a = [8 1 1 2 7]
a[-5] = 8
a[3] = 2
a[-4] = 1

arr =
[  0.527  18.230   8.916   7.007  14.158  -2.988  -4.382  16.544 -13.626
   1.445  15.458  11.112  14.989  15.651   7.297   2.366]
arr[0]	0.527
arr[11]	11.112
arr[4]	14.158
arr[9]	1.445
arr[7]	16.544
arr[14]	7.297
arr[2]	8.916
arr[8]	-13.626
arr[5]	-2.988

A =
[[  70.3  163.4 -104.1  186.4 -118.2  -27.3 -174.7  137.2  107.5  138.9
   192.8 -111.0  -70.2]
 [ 165.1  -16.1 -144.2  145.5  -83.2  111.1  121.0  164.7   90.1 -165.1
   -68.4  -70.5  -45.6]
 [-107.1 -160.2  119.1  161.5   22.5   79.1   76.7 -125.7  103.7  121.0
   -30.8  -32.2   76.0]
 [ 160.7   39.5  -65.4  -57.3   96.6  113.0  127.1  -31.4  118.6  188.0
    28.8  104.5   33.5]
 [ 163.4  177.8  136.7   81.6   17.6  -43.7  -56.5  -29.6 -164.2   51.8
    -9.5 -180.5  187.2]
 [ -17.7  120.9  -49.0  123.9  -94.4  -63.7  171.5  143.0   -3.1  166.6
   127.2 -132.8 -176.3]
 [ 149.4  -69.3  157.6  116.2   57.4 -126.4 -134.2  102.3  184.0 -161.6
   -92.6  -84.4  -15.8]
 [-159.7 -171.4  -40.4  -39.6    4.1   74.2  -66.5  128.6   19.9 -160.5
    11.2  145.1 -164.0]]
Rows and columns are counted from 0.
row 0 col 0 -> 70.3
row 3 col 7 -> -31.4
row 3 col 9 -> 188.0
row 3 col 10 -> 28.8
row 6 col 2 -> 157.6
row 2 col 9 -> 121.0
row 2 col 12 -> 76.0
row 6 col 12 -> -15.8
row 2 col 10 -> -30.8
row 4 col 2 -> 136.7
row 4 col 6 -> -56.5
row 4 col 7 -> -29.6
row 5 col 6 -> 171.5
row 1 col 11 -> -70.5
row 4 col 10 -> -9.5
row 3 col 5 -> 113.0
row 1 col 3 -> 145.5
row 1 col 10 -> -68.4
row 5 col 12 -> -176.3
row 4 col 0 -> 163.4
row 0 col 4 -> -118.2
row 6 col 5 -> -126.4
row 5 col 1 -> 120.9
row 5 col 10 -> 127.2
row 7 col 0 -> -159.7
row 0 col 12 -> -70.2
row 1 col 8 -> 90.1
row 0 col 8 -> 107.5
row 4 col 11 -> -180.5
row 7 col 3 -> -39.6
row 3 col 12 -> 33.5
row 6 col 7 -> 102.3

X =
array([[548, 445, 499, 209, 313, 524, 340, 626, 578, 287, 602, 366, 419,
        524, 551],
       [236, 627, 652, 649, 494, 445, 599, 317, 574, 289, 368, 547, 496,
        365, 443],
       [409, 400, 399, 402, 405, 404, 402, 406, 399, 411, 405, 403, 404,
        406, 404],
       [517, 436, 477, 256, 336, 497, 357, 576, 537, 317, 557, 377, 417,
        497, 517],
       [205, 661, 692, 690, 507, 449, 630, 297, 601, 261, 358, 569, 508,
        357, 450],
       [364, 423, 400, 568, 509, 392, 490, 331, 359, 538, 337, 485, 448,
        387, 350],
       [182, 682, 715, 715, 515, 448, 648, 283, 616, 249, 350, 582, 516,
        349, 449],
       [405, 413, 414, 413, 410, 410, 412, 407, 413, 405, 408, 411, 410,
        408, 409],
       [411, 408, 408, 410, 410, 409, 409, 409, 408, 410, 409, 408, 409,
        410, 411],
       [664, 213, 182, 201, 375, 423, 253, 565, 268, 617, 507, 311, 366,
        513, 422],
       [344, 418, 381, 593, 514, 362, 499, 279, 319, 531, 303, 475, 435,
        357, 350],
       [105, 769, 813, 813, 547, 460, 725, 238, 681, 193, 328, 637, 548,
        327, 460],
       [407, 406, 404, 409, 409, 405, 407, 405, 404, 410, 405, 407, 407,
        406, 405],
       [195, 669, 699, 699, 510, 447, 636, 290, 605, 258, 354, 573, 511,
        353, 448]])
X[0,0] => 548
X[0,14] => 551
X[7,11] => 411
X[13,4] => 510
X[:, 7] => [626, 317, 406, 576, 297, 331, 283, 407, 409, 565, 279, 238, 405, 290]
X[1,11] => 547
X[2,8] => 399
X[10] => [344, 418, 381, 593, 514, 362, 499, 279, 319, 531, 303, 475, 435, 357, 350]
X[12,7] => 405
X[7,4] => 410
X[6,9] => 249
X[6,11] => 582
X[1,3] => 649
X[13,13] => 353
X[6,7] => 283
X[6] => [182, 682, 715, 715, 515, 448, 648, 283, 616, 249, 350, 582, 516, 349, 449]
X[7,6] => 412
X[1] => [236, 627, 652, 649, 494, 445, 599, 317, 574, 289, 368, 547, 496, 365, 443]
X[4] => [205, 661, 692, 690, 507, 449, 630, 297, 601, 261, 358, 569, 508, 357, 450]
X[4,3] => 690
X[12,1] => 406
X[2,0] => 409
X[13,9] => 258
X[11] => [105, 769, 813, 813, 547, 460, 725, 238, 681, 193, 328, 637, 548, 327, 460]
X[7,10] => 408
X[3,2] => 477
X[4,2] => 692
X[0] => [548, 445, 499, 209, 313, 524, 340, 626, 578, 287, 602, 366, 419, 524, 551]
X[13] => [195, 669, 699, 699, 510, 447, 636, 290, 605, 258, 354, 573, 511, 353, 448]
X[2,11] => 403
X[8,9] => 410
X[0,12] => 419
X[9,9] => 617
X[11,12] => 548
X[7] => [405, 413, 414, 413, 410, 410, 412, 407, 413, 405, 408, 411, 410, 408, 409]
X[9,0] => 664
X[7,1] => 413
X[8,3] => 410
X[2,5] => 404
X[:, 1] => [445, 627, 400, 436, 661, 423, 682, 413, 408, 213, 418, 769, 406, 669]
